Each row below holds a small network's activations on one record, seen along a few directions.
After each row come some of the record's fields: TOFOG, GEDEG, BAVAP, DIPI, BUZU, DESE.
A field that a record lacks is written none.
The largest differences between rows may come from other fields.
(in the rows, 500 means zero)
Strong random noise was added to every row along 13 fixed directions; ignore it. To show where, here is one row again and again, with new noise each time:
[723 447 651 644 615 540 580 589 434 337 450 503 436 421 325 542 614 496
 503 440 481 507 605 308 596]
[379 371 643 571 500 417 490 355 424 409 317 240 550 754 685 348 558 430
 469 386 798 410 334 538 559]
[640 563 467 625 358 534 566 513 713 394 486 441 595 577 423 589 586 464
 593 378 773 397 562 408 622]
[264 505 576 582 446 477 587 536 590 408 236 675 543 449 596 311 519 524
 530 372 659 501 444 632 473]
[507 655 386 390 554 466 445 473 501 608 616 525 411 501 314 544 186 352
 379 681 486 440 635 520 482]
[495 712 558 562 580 422 467 421 587 589 366 349 422 614 366 467 176 367
 379 575 515 270 575 413 546]
[575 379 650 744 408 468 627 305 558 356 425 447 570 679 426 482 596 484
 554 351 758 471 558 370 593]
[565 338 629 417 676 323 442 419 310 283 575 462 430 509 645 393 479 569
 313 736 380 474 720 469 479]
[343 448 486 509 596 496 549 691 432 330 390 511 553 387 401 389 497 554
 503 370 586 580 292 678 596]
[534 548 499 541 469 511 408 456 612 398 740 476 534 455 334 578 302 574
 408 543 256 577 542 461 622]
[747 491 714 607 444 523 668 543 536 486 612 686 513 370 461 410 430 539
 369 623 619 494 710 269 655]
[324 456 340 447 563 488 421 470 492 262 547 483 609 335 448 336 549 558
 444 462 263 486 434 535 595]
[315 467 485 363 540 350 523 742 519 333 319 474 570 427 770 365 508 640
 462 469 623 476 339 754 493]
[400 615 469 510 559 579 601 851 508 550 192 530 407 358 476 489 579 413
 601 232 642 522 266 605 444]
[704 409 695 604 419 417 721 381 464 625 561 477 484 570 502 474 394 481
 380 504 639 497 556 244 556]

[507 492 571 578 619 368 639 541 405 597 308 449 384 540 515 461 492 526
 495 471 563 436 503 474 367] -> TOFOG is dizuv, GEDEG is none, BAVAP is gegot, DIPI is rofe, BUZU is zefa, DESE is bel
[481 631 563 650 503 683 477 595 527 632 524 397 352 423 586 383 573 422
 449 291 378 537 355 361 493] -> TOFOG is dizuv, GEDEG is none, BAVAP is vok, DIPI is rofe, BUZU is rurik, DESE is sug
[588 507 738 617 502 487 519 554 550 455 571 535 527 490 552 446 371 677
 423 598 495 531 559 489 626] -> TOFOG is dizuv, GEDEG is none, BAVAP is suk, DIPI is rofe, BUZU is visur, DESE is bel
[613 586 369 416 586 455 499 627 523 550 514 396 402 375 568 571 585 527
 465 486 218 413 533 356 398] -> TOFOG is dizuv, GEDEG is none, BAVAP is nup, DIPI is rofe, BUZU is zafun, DESE is sug
[363 598 334 524 429 534 569 224 573 686 334 573 479 503 469 391 572 305
 510 365 375 345 530 307 358] -> TOFOG is dizuv, GEDEG is none, BAVAP is nup, DIPI is rofe, BUZU is zafun, DESE is sug
[538 379 500 363 449 227 357 232 570 375 448 429 459 711 705 667 529 485
 499 715 464 415 779 471 281] -> TOFOG is lalus, GEDEG is keke, BAVAP is vok, DIPI is rofe, BUZU is rurik, DESE is bel
[648 441 516 605 353 519 657 546 599 477 614 542 514 549 562 592 635 582
 560 364 675 621 495 462 490] -> TOFOG is dizuv, GEDEG is none, BAVAP is vok, DIPI is zada, BUZU is visur, DESE is sug
[546 618 605 447 472 594 487 675 516 672 429 586 425 536 599 583 421 453
 519 537 659 534 475 616 464] -> TOFOG is dizuv, GEDEG is none, BAVAP is none, DIPI is none, BUZU is none, DESE is none
[685 479 498 518 524 492 586 705 452 523 745 462 440 526 408 692 412 626
 518 487 557 678 491 603 521] -> TOFOG is dizuv, GEDEG is none, BAVAP is none, DIPI is none, BUZU is none, DESE is none
[382 311 437 290 576 421 424 428 280 485 582 408 511 477 743 373 605 524
 383 575 363 556 373 555 425] -> TOFOG is dizuv, GEDEG is none, BAVAP is nup, DIPI is rofe, BUZU is zafun, DESE is sug
[439 496 393 450 449 550 538 504 560 409 588 649 758 404 267 469 380 617
 512 557 508 520 426 624 735] -> TOFOG is dizuv, GEDEG is none, BAVAP is none, DIPI is none, BUZU is none, DESE is none
[458 465 579 551 553 450 537 408 419 522 469 419 422 618 689 375 540 504
 430 451 511 461 519 486 426] -> TOFOG is dizuv, GEDEG is none, BAVAP is suk, DIPI is rofe, BUZU is visur, DESE is sug
[425 425 602 620 310 580 623 313 523 652 373 581 569 540 571 442 592 443
 590 282 515 550 373 378 490] -> TOFOG is lalus, GEDEG is mup, BAVAP is none, DIPI is none, BUZU is none, DESE is none
[439 564 585 646 537 480 600 633 595 340 346 567 507 568 542 385 523 579
 522 412 827 445 546 668 547] -> TOFOG is dizuv, GEDEG is none, BAVAP is suk, DIPI is rofe, BUZU is visur, DESE is sug
[637 682 582 386 630 549 443 766 405 667 357 466 291 579 750 518 550 340
 473 670 808 347 616 568 376] -> TOFOG is dizuv, GEDEG is none, BAVAP is gegot, DIPI is zada, BUZU is rurik, DESE is sug
[552 506 599 695 520 437 605 386 535 439 532 568 461 565 450 426 444 591
 489 524 529 480 690 454 502] -> TOFOG is dizuv, GEDEG is none, BAVAP is suk, DIPI is zada, BUZU is visur, DESE is bel
[307 593 473 585 521 462 587 447 522 553 593 814 447 463 295 377 158 563
 455 614 530 605 676 735 439] -> TOFOG is dizuv, GEDEG is none, BAVAP is none, DIPI is none, BUZU is none, DESE is none
[662 495 732 511 684 408 799 684 301 692 434 695 270 306 554 356 365 570
 301 571 387 541 609 338 399] -> TOFOG is dizuv, GEDEG is none, BAVAP is suk, DIPI is rofe, BUZU is visur, DESE is sug
[592 548 577 641 488 500 635 448 544 547 530 671 409 441 504 413 493 529
 477 511 477 476 741 361 449] -> TOFOG is dizuv, GEDEG is none, BAVAP is suk, DIPI is rofe, BUZU is visur, DESE is bel
[380 526 438 645 491 612 605 379 430 706 504 383 462 429 500 228 582 393
 450 264 397 460 297 283 506] -> TOFOG is dizuv, GEDEG is none, BAVAP is gegot, DIPI is rofe, BUZU is zefa, DESE is sug
[273 533 368 441 485 282 639 415 470 756 499 515 319 595 739 434 317 553
 438 435 385 557 496 662 136] -> TOFOG is dizuv, GEDEG is none, BAVAP is none, DIPI is none, BUZU is none, DESE is none
[388 581 605 448 561 668 394 658 461 495 342 618 514 378 574 328 528 428
 480 547 608 472 401 606 607] -> TOFOG is dizuv, GEDEG is none, BAVAP is suk, DIPI is rofe, BUZU is visur, DESE is bel
[260 589 363 568 464 501 531 436 621 472 454 612 559 442 507 282 484 534
 501 448 505 432 515 587 472] -> TOFOG is dizuv, GEDEG is none, BAVAP is gegot, DIPI is rofe, BUZU is zefa, DESE is sug
[642 513 529 167 331 586 558 713 518 788 569 576 694 297 706 569 399 566
 394 611 419 539 213 432 667] -> TOFOG is dizuv, GEDEG is none, BAVAP is none, DIPI is none, BUZU is none, DESE is none
[619 422 694 783 602 585 486 583 472 214 640 453 517 522 278 555 534 701
 564 396 446 653 541 548 700] -> TOFOG is dizuv, GEDEG is none, BAVAP is none, DIPI is none, BUZU is none, DESE is none
[506 629 306 414 326 511 539 433 625 689 861 562 522 425 495 453 249 441
 380 584 486 498 588 440 535] -> TOFOG is lalus, GEDEG is mup, BAVAP is suk, DIPI is rofe, BUZU is visur, DESE is sug
[466 494 643 476 490 411 533 635 526 568 347 412 501 482 654 503 404 591
 489 438 476 523 291 538 510] -> TOFOG is lalus, GEDEG is deg, BAVAP is suk, DIPI is rofe, BUZU is visur, DESE is bel
[671 482 570 524 426 604 629 515 467 657 538 648 458 371 631 409 676 448
 480 518 549 472 625 254 467] -> TOFOG is dizuv, GEDEG is none, BAVAP is gegot, DIPI is rofe, BUZU is zefa, DESE is sug
[631 630 416 552 438 649 449 321 526 743 770 508 520 500 147 592 305 367
 449 625 407 476 565 299 614] -> TOFOG is dizuv, GEDEG is none, BAVAP is gegot, DIPI is rofe, BUZU is zefa, DESE is bel
[499 587 453 490 602 490 584 766 435 484 568 603 398 481 560 426 452 567
 489 556 770 525 614 760 452] -> TOFOG is dizuv, GEDEG is none, BAVAP is none, DIPI is none, BUZU is none, DESE is none
[617 544 502 404 452 531 385 617 535 528 629 340 476 489 870 467 657 511
 443 585 533 409 519 430 491] -> TOFOG is dizuv, GEDEG is none, BAVAP is gegot, DIPI is zada, BUZU is visur, DESE is sug
[416 640 453 449 500 453 308 509 662 419 516 418 526 542 684 468 436 574
 472 630 421 345 619 604 484] -> TOFOG is dizuv, GEDEG is none, BAVAP is gegot, DIPI is rofe, BUZU is zefa, DESE is sug
[493 387 669 559 525 507 367 429 528 249 459 400 550 605 658 538 654 630
 505 425 330 545 465 516 561] -> TOFOG is dizuv, GEDEG is none, BAVAP is suk, DIPI is rofe, BUZU is visur, DESE is sug

Here are new rows. What are their fields?
[573 368 276 324 517 555 446 453 370 491 531 347 673 494 323 695 693 464
 621 449 374 507 263 455 582] -> TOFOG is dizuv, GEDEG is none, BAVAP is gegot, DIPI is zada, BUZU is visur, DESE is bel
[585 520 576 576 726 549 445 503 280 480 552 216 305 575 699 258 661 398
 359 484 512 346 568 352 511] -> TOFOG is dizuv, GEDEG is none, BAVAP is suk, DIPI is rofe, BUZU is visur, DESE is sug
[795 316 627 618 308 538 634 320 527 440 682 585 602 520 545 574 701 556
 557 487 524 548 703 211 592] -> TOFOG is lalus, GEDEG is mup, BAVAP is none, DIPI is none, BUZU is none, DESE is none
[689 394 828 476 398 537 408 510 527 450 513 480 570 591 875 546 634 618
 457 624 568 520 531 426 588] -> TOFOG is dizuv, GEDEG is none, BAVAP is suk, DIPI is rofe, BUZU is visur, DESE is bel
[410 624 299 426 547 467 565 546 492 635 478 316 549 437 540 284 424 452
 421 452 542 297 332 468 584] -> TOFOG is dizuv, GEDEG is none, BAVAP is suk, DIPI is rofe, BUZU is visur, DESE is bel
[221 319 427 440 409 365 554 321 494 443 327 451 695 532 533 434 495 577
 560 336 390 540 233 600 494] -> TOFOG is lalus, GEDEG is mup, BAVAP is none, DIPI is none, BUZU is none, DESE is none
[393 613 548 561 601 514 471 639 477 601 428 151 558 504 535 298 356 554
 378 414 510 371 123 501 696] -> TOFOG is dizuv, GEDEG is none, BAVAP is gegot, DIPI is rofe, BUZU is zefa, DESE is bel
[286 463 495 517 435 433 539 497 523 550 562 568 528 507 627 376 397 629
 469 487 552 610 409 698 428] -> TOFOG is dizuv, GEDEG is none, BAVAP is gegot, DIPI is rofe, BUZU is zefa, DESE is sug
[376 491 553 482 589 454 402 690 566 180 338 447 614 544 584 462 554 650
 505 489 676 470 396 784 616] -> TOFOG is dizuv, GEDEG is none, BAVAP is nup, DIPI is rofe, BUZU is zafun, DESE is sug
[577 560 667 562 373 702 378 609 591 541 712 388 575 624 545 577 405 507
 465 473 710 617 315 578 734] -> TOFOG is dizuv, GEDEG is none, BAVAP is suk, DIPI is rofe, BUZU is visur, DESE is sug
[364 666 448 450 432 657 488 524 627 640 403 902 573 273 259 471 348 439
 529 605 417 518 535 548 521] -> TOFOG is dizuv, GEDEG is none, BAVAP is gegot, DIPI is rofe, BUZU is zefa, DESE is sug
[750 479 577 543 424 526 562 550 584 536 645 569 476 419 529 686 587 636
 518 501 265 586 616 305 465] -> TOFOG is dizuv, GEDEG is none, BAVAP is gegot, DIPI is rofe, BUZU is zefa, DESE is sug
[418 396 689 521 490 562 582 442 302 684 570 647 406 559 400 484 289 397
 420 474 624 768 367 587 480] -> TOFOG is lalus, GEDEG is mup, BAVAP is suk, DIPI is rofe, BUZU is visur, DESE is sug
[714 335 627 453 525 396 667 668 393 466 622 487 474 432 548 621 474 651
 443 478 463 666 454 447 531] -> TOFOG is lalus, GEDEG is mup, BAVAP is suk, DIPI is rofe, BUZU is visur, DESE is sug
[486 579 615 777 493 570 469 431 577 470 532 517 432 621 444 455 507 532
 556 472 624 496 649 524 489] -> TOFOG is dizuv, GEDEG is none, BAVAP is gegot, DIPI is rofe, BUZU is zefa, DESE is bel
[562 465 749 404 443 449 444 512 572 552 467 691 485 419 721 639 432 691
 426 651 118 612 576 456 396] -> TOFOG is dizuv, GEDEG is none, BAVAP is gegot, DIPI is rofe, BUZU is zefa, DESE is sug
